These are the activations of a small neural network, seen along a few directions. Each row is one input.
Each table varies a few parts of the input and shows all the possible inputs, shuffled.
A made-up example of a description, with smaller parts first: one of 8 places around a ring, together with either a single point or one of 9 places along a line or (one of 3 separate values, together with one of 4 places along a line).
Shared parts are said once, and a part with two or three values counts as separate values.
In the rows, 128 means zero.

Other details of the inputs shift rows strongly along three fixed directions, in all tables alike. That doesn't count.

A family of inputs:
row 1: [ 98 125 148 174  69 120 146  94 133 156 123  96 133]
row 2: [118 110 131 148  81  95 155 128 133 118 147 134 147]
row 3: [110 155  14 116  79 189 144 160 155 131 159 126 132]
row 4: [162 136 144 102 164  97 104 157 112  86 141 157 139]
row 5: [149 153  81  88 141 210 113 144 105 118 122 152 114]
row 6: [146 147 145  86 167  99  89 159 121  94 142 127 137]
row 7: [152 130 178 133 166  87 114 126 125 116 101 146 126]
row 8: [ 91  98 137 123 101 112 155 124 156 125 144 115 149]
row 9: [110 124 144 184  87 109 173 103 151 164 123 124 127]
row 10: [133 129 195 107 170 110 115 122 119 127 122 126 125]
row 11: [141 174  92 139 144 191 108 123 119 158  83 130 102]
row 12: [131 133 211 149 157 133 124  87 107 158  94 119 114]
row 13: [101 112 133 183  86 105 168  92 143 153 105 128 127]
row 14: [ 92 111 118 136  92  93 137 119 149 115 134 105 146]
row 15: [137 147  67  87 156 201 115 138 118 115 106 152 111]
row 16: [155 126 114 192 153 203 119  91  94 206  80 115  60]
row 17: [107 122  95 105  93 105 126 158 144  93 181 116 160]
row 18: [102 104 103  86 106 117 152 157 159  96 177 123 158]
row 19: [154 139 182 132 166  87 119 131 115 125 116 144 124]
row 20: [173  85 128  89 181  96  85 148 102 104 158 125 129]
Description of these inputs: either one of 2 separate values or (one of 3 separate values, together with one of 6 places along a line).
Question: Change only the choice among 3 separate values in row 4. List by row number the other rows that result.
Answer: row 12, row 17

A family of inputs:
row 21: [135 139 112 102 122 131 118 149 124 111 147 139 138]
row 22: [101 108 125 125  96 121 144 127 147 123 148 102 143]
row 23: [146 104 115 114 135 112 104 149 120 104 153 127 136]
row 24: [146 156 142 127 162 141 112 136 119 139 118 128 113]
row 25: [127 140 129 166 105 148 146 107 129 148 101 128 116]
row 26: [ 96 109 120 123  93 121 141 126 144 128 146 107 143]
row 27: [117 146 137 155 112 136 133 104 125 163 118 121 126]
row 28: [106 125  86 154  88 144 164 136 145 133 137 135 129]
row 29: [119 146 134 152 114 137 137 110 131 169 115 117 122]
row 30: [118 146 121 161 105 143 137 109 131 158  98 122 116]
row 31: [111 122 152 145 118 136 134  95 122 146 113 119 126]
row 32: [135 138 117 110 128 132 122 156 126 107 154 137 132]
row 33: [131  88 198 144 148  47 118 107 122 130 135  95 128]
row 34: [132 140 113 103 126 126 115 143 123 109 150 140 142]
row 35: [119 119 158 146 117 140 140 102 126 143 113 114 123]
row 36: [105 130  69 146  83 151 161 127 153 147 129 140 128]
row 37: [137 135 139 113 160 150 113 115 109 131 104 138 120]
row 38: [123 122 121 100 139 133 117 152 131 102 147 120 131]
row 39: [118 122 159 144 116 136 135 104 127 143 114 107 122]
row 40: [147 103 112 110 137 109 117 143 112 101 156 132 127]
row 41: [127 142  95 109 133 120 115 144 136 107 133 133 138]
row 42: [116 148 117 161 110 142 137 109 136 162  99 119 116]
row 43: [ 95 107 105 125 101 132 151 116 150 136 144 125 140]
row 44: [138 130  98 109 135 128 132 149 143 105 131 146 132]
row 45: [137  79 211 152 141  52 116 109 119 121 132 110 141]
row 46: [133 137 106 117 126 130 122 156 130  97 138 138 128]
row 47: [130 115 114  92 142 135 129 144 140 107 140 133 134]
row 48: [146 101 108 109 142 110 123 145 114 107 153 135 128]
row 49: [118 143 132 168 114 138 140 116 132 150 106 119 112]
row 50: [151 156 140 122 158 141 111 130 120 139 113 126 118]
row 51: [135 139 101 110 133 122 120 151 140 104 133 127 135]
row 52: [ 98 107 124 123  89 122 141 124 140 123 147 112 142]
row 53: [136 142 138 111 160 147 104 123 119 137 104 120 115]
row 54: [118 117 154 145 122 140 146 103 128 149 110 117 123]
row 55: [113 126  97 141  86 145 164 130 142 142 149 131 140]
row 56: [122  60 177 131 123  37 132 133 136 100 165 112 162]
row 57: [106 129  92 140  87 142 158 123 138 145 149 137 143]
row 58: [113 114 160 149 128 135 146 110 126 146 115 118 120]
row 59: [130 140 100 111 123 125 115 142 127  99 134 141 137]
row 60: [120 137 123 168 119 147 153 113 139 159 103 135 107]
row 61: [120 126 113  94 136 129 110 138 128 105 142 123 140]
row 62: [133  83 207 150 144  49 110 112 124 126 132  99 140]
row 63: [143 159 136 121 159 136 105 123 116 141 113 132 122]
row 64: [146 151 134 130 149 137 110 120 110 122  98 147 119]
row 65: [147 155 142 120 151 139 107 129 112 139 111 134 120]
row 66: [136 134 107 102 129 132 129 149 125 115 144 148 140]
row 67: [135 133 103 100 133 131 129 148 135 121 144 149 136]
row 68: [132  86 201 149 148  50 110 112 130 131 133  96 139]
row 69: [138 139 112 104 129 130 121 152 131 111 148 129 139]
row 70: [134 132  99 109 128 127 128 148 129 104 129 149 137]
row 71: [144 146 131 126 161 130 115 120 122 129  97 151 117]
row 72: [135 141 142 119 166 151 109 130 120 133 111 117 109]
row 73: [152 151 139 130 147 139 111 128 116 120  99 135 114]
row 74: [ 92 113 114 124 102 118 139 119 147 131 148 105 145]
row 75: [147 151 138 126 146 135 106 127 113 123  96 139 116]
row 76: [139 131 143 118 169 152 121 128 122 134 109 135 108]
row 77: [129 139 144 157 108 145 146 108 124 156 118 127 122]
row 78: [123 134 149 161 120 138 151 115 125 158 121 131 120]
row 79: [127 141 147 156 107 141 140 109 126 155 119 120 122]
row 80: [128 141  98 110 128 122 114 144 131 103 133 136 138]
row 81: [105 130  85 139  90 145 159 122 148 152 148 138 137]
row 82: [107 126  95 154  84 139 158 135 143 126 141 131 130]
row 83: [154 146 142 121 161 142 122 127 123 139 111 144 117]
row 84: [109 124 155 143 117 132 128  96 123 145 114 113 126]
row 85: [ 98 106 107 123  98 134 154 123 151 138 141 123 136]
row 86: [131 134  96 111 130 127 126 142 128 103 131 150 139]
row 87: [160 119 125 134 166 140 108 127 115 145 112 140 110]
row 88: [144 154 135 133 161 134 111 135 123 127 103 129 110]
row 89: [126 116 115  92 135 133 125 143 127 106 138 136 139]
row 90: [148 152 143 123 151 141 111 120 106 132 114 146 123]
row 91: [124 136 153 161 115 137 145 114 123 152 124 128 119]
row 92: [133 138 116 109 134 127 121 158 130 110 153 131 134]
row 93: [157 129 126 131 159 135 103 124 101 139 117 124 102]
row 94: [ 98 102 139 129  99 114 144 132 142 114 155 108 139]
row 95: [153 145 136 130 155 139 121 128 117 123  96 144 117]
row 96: [151 150 145 121 148 143 113 126 107 134 111 145 120]
row 97: [121 141 126 163 102 146 142 106 126 153  99 133 117]
row 98: [120  67 179 125 116  30 128 127 129  94 172 102 150]
row 99: [127 116 126 101 137 134 123 150 126  96 148 130 133]
row 100: [140 136 144 113 151 153 110 120 109 128 104 134 116]
row 101: [108 134  83 148  80 143 152 131 149 134 135 119 133]
row 102: [146 101 103 106 147 109 123 144 124 112 153 137 124]
row 103: [127 123 117  94 141 129 117 146 137 105 143 114 137]
row 104: [135 132 108 108 140 133 134 155 137 116 151 147 130]
Question: Describe the family of inputs behind these rows.
Answer: one of 6 places along a line, together with either one of 2 separate values or (one of 3 separate values, together with one of 4 places along a line)
Question: The inputs of row 58 and row 72 match in every part but the place on the line of 6. If row 78 is changed in the same way as row 58 into row 72, which row does it become?
Answer: row 24
Question: The inputs of row 53 and row 85 match in every part but the place on the line of 6. If row 42 is changed in the same way as row 53 into row 85, which row does it become?
Answer: row 36
Question: The inputs of row 71 and row 86 match in every part but the place on the line of 6. If row 83 is changed in the same way as row 71 into row 86, which row does it become?
Answer: row 55
Question: Change only the choice among 3 separate values in row 84. List by row number the other rows that result.
Answer: row 34, row 59

A family of inputs:
row 105: [127 148  60 130 114 217 142 129 124 162 125 141 106]
row 106: [132 123 242  81 183  42  86 125 122  70 109 110 153]
row 107: [100 140  48 154  67 202 158 123 139 173 146 118 119]
row 108: [134 136  98 158 100 139 135 125 122 143 132 137 122]
row 109: [129 121  35  80 117 165 117 175 135 100 180 129 140]
row 110: [108  79 202 182 124  77 150  81 137 169 117  92 120]
row 111: [ 73 104 150 167  51  96 178 105 159 153 160  92 154]
row 112: [152 146 111 141 169 226 104  95  91 178  69 129  72]
row 113: [105 116  99  73 112 109 139 167 155  74 178 137 168]
row 114: [160 101  88  75 169 111 100 174 122  75 159 145 132]
row 115: [151 173 163 156 157 142 112 109 111 155  78 138 106]
row 116: [157 191 103 156 152 199 121 107 108 160  49 165  88]
row 117: [119  88 134 106 103  46 134 162 147  80 193 120 168]
row 118: [146 144  71  73 145 155 123 180 133  89 163 160 138]
row 119: [129 138 231 155 163  90 130  93 124 151  84 123 120]
row 120: [125 136 103 144 103 148 154 133 136 140 135 144 128]
row 121: [ 88 139  47 145  54 221 175 120 144 164 142 130 124]
row 122: [125 129  32 169  79 198 159 122 126 170 127 144 106]
row 123: [160 156 172  51 214 128  72 144 107  71  90 151 128]
row 124: [176 196 114 167 153 205 109 109  87 176  64 157  81]
row 125: [ 65 104 150 163  63  77 187 104 179 140 141 104 156]
row 126: [167 128 151 165 171 145 108  96  93 161  74 138  87]
row 127: [160 109  84  77 162 105  89 178 122  74 165 135 135]
row 128: [ 75  70 146 163  66  95 156  93 148 149 156  74 144]
row 129: [140 131 211  81 191  72  96 131 129  81 104 133 145]
row 130: [149 131 167 175 149 127 115  98 108 172  92 117 101]
row 131: [127 103  34  78 127 166 124 170 137  98 174 134 133]
row 132: [ 81  80 141 174  64  77 169 107 158 157 167  85 146]
row 133: [152 161 185 146 173 170 118  95 102 169  71 136  97]
row 134: [118 125  85  89 105 108 135 177 150  86 191 132 160]
row 135: [144 125  34  80 141 174 119 177 131 106 166 151 125]
row 136: [136  78 153  63 162  64 107 164 132  65 176 123 159]
row 137: [ 79 113 143 179  51  64 170 104 164 133 135 110 157]
row 138: [162 132 220  83 210  44  87 144 119  67  99 147 139]
row 139: [113 129  29 177  58 182 158 124 134 168 143 129 117]
row 140: [158 168 167 160 163 145 119 100 102 152  63 156 100]
row 141: [127 134 231 184 129  59 128  85 121 146  87 119 130]
row 142: [ 93 107 172 163  87  70 168 111 155 133 135 119 151]
row 143: [153 154 116 139 167 228 107  97  90 180  71 135  77]
row 144: [187 142 165  70 225 119  78 157  97  94 117 155 115]
row 145: [127 138  61 153  95 186 156 130 132 162 133 146 112]
row 146: [131 143 100  52 150 110 100 178 143  57 153 137 158]
row 147: [153 179 128 175 136 186 126 105 106 184  80 139  91]
row 148: [108 154 169 157 117 154 132  87 120 165  89 110 117]
row 149: [101 109 142  95 106  49 138 162 160  76 184 117 175]
row 150: [129 111  90  95 103  93 142 173 141  69 181 155 163]
row 151: [153  85 193 123 165  30  93 130 115  87 138 117 140]
row 152: [113 124 145 164 105 119 146 107 134 165 133 108 124]
row 153: [ 92  72 144 177  71  78 175 105 153 153 155 104 143]
row 154: [ 78 133 101 153  60 143 167 117 157 152 146 108 145]
row 155: [205 177  91  99 205 196  80 150  78 120  87 185  88]
row 156: [150 142 186  67 196 116  87 141 107  80 108 144 134]
row 157: [132 148 218 162 152  77 116  93 126 144  72 118 122]
row 158: [110  89 144 152 112  87 137 116 141 142 149  94 132]
row 159: [102 105 223 169 111  91 137  76 121 162 113  88 129]
row 160: [110  95  87  71 104 126 136 163 141  80 188 130 158]
row 161: [153 162  64  50 154 187  91 180 111  79 151 151 132]
row 162: [ 90  96  85 159  70 143 156 112 149 161 155  91 130]
row 163: [131 126 181 156 146 144 111  84 101 171  90 100 103]
row 164: [127 164  41  77 128 160 117 181 146  89 150 147 138]
Question: The inputs of row 136 and row 133 match in every part but one. If row 143 is changed in the same way as row 136 into row 133, which row does it become?
Answer: row 121
Question: Describe the family of inputs behind these rows.
Answer: one of 2 separate values, together with one of 5 places along a line, together with one of 6 places along a line
Question: A walk changes only the place on the line of 5. It starts at row 137 and steps to row 157. List the rest of the walk in order.
Answer: row 164, row 146, row 106
Question: Change only the place on the line of 6 in row 107. List by row number the other rows that result.
Answer: row 109, row 111, row 146, row 154, row 162
Question: Change only the choice among 2 separate values in row 128. List by row number the other rows that result.
Answer: row 112
Question: Change only the place on the line of 6 in row 157. List by row number the other rows that result.
Answer: row 115, row 117, row 127, row 130, row 147
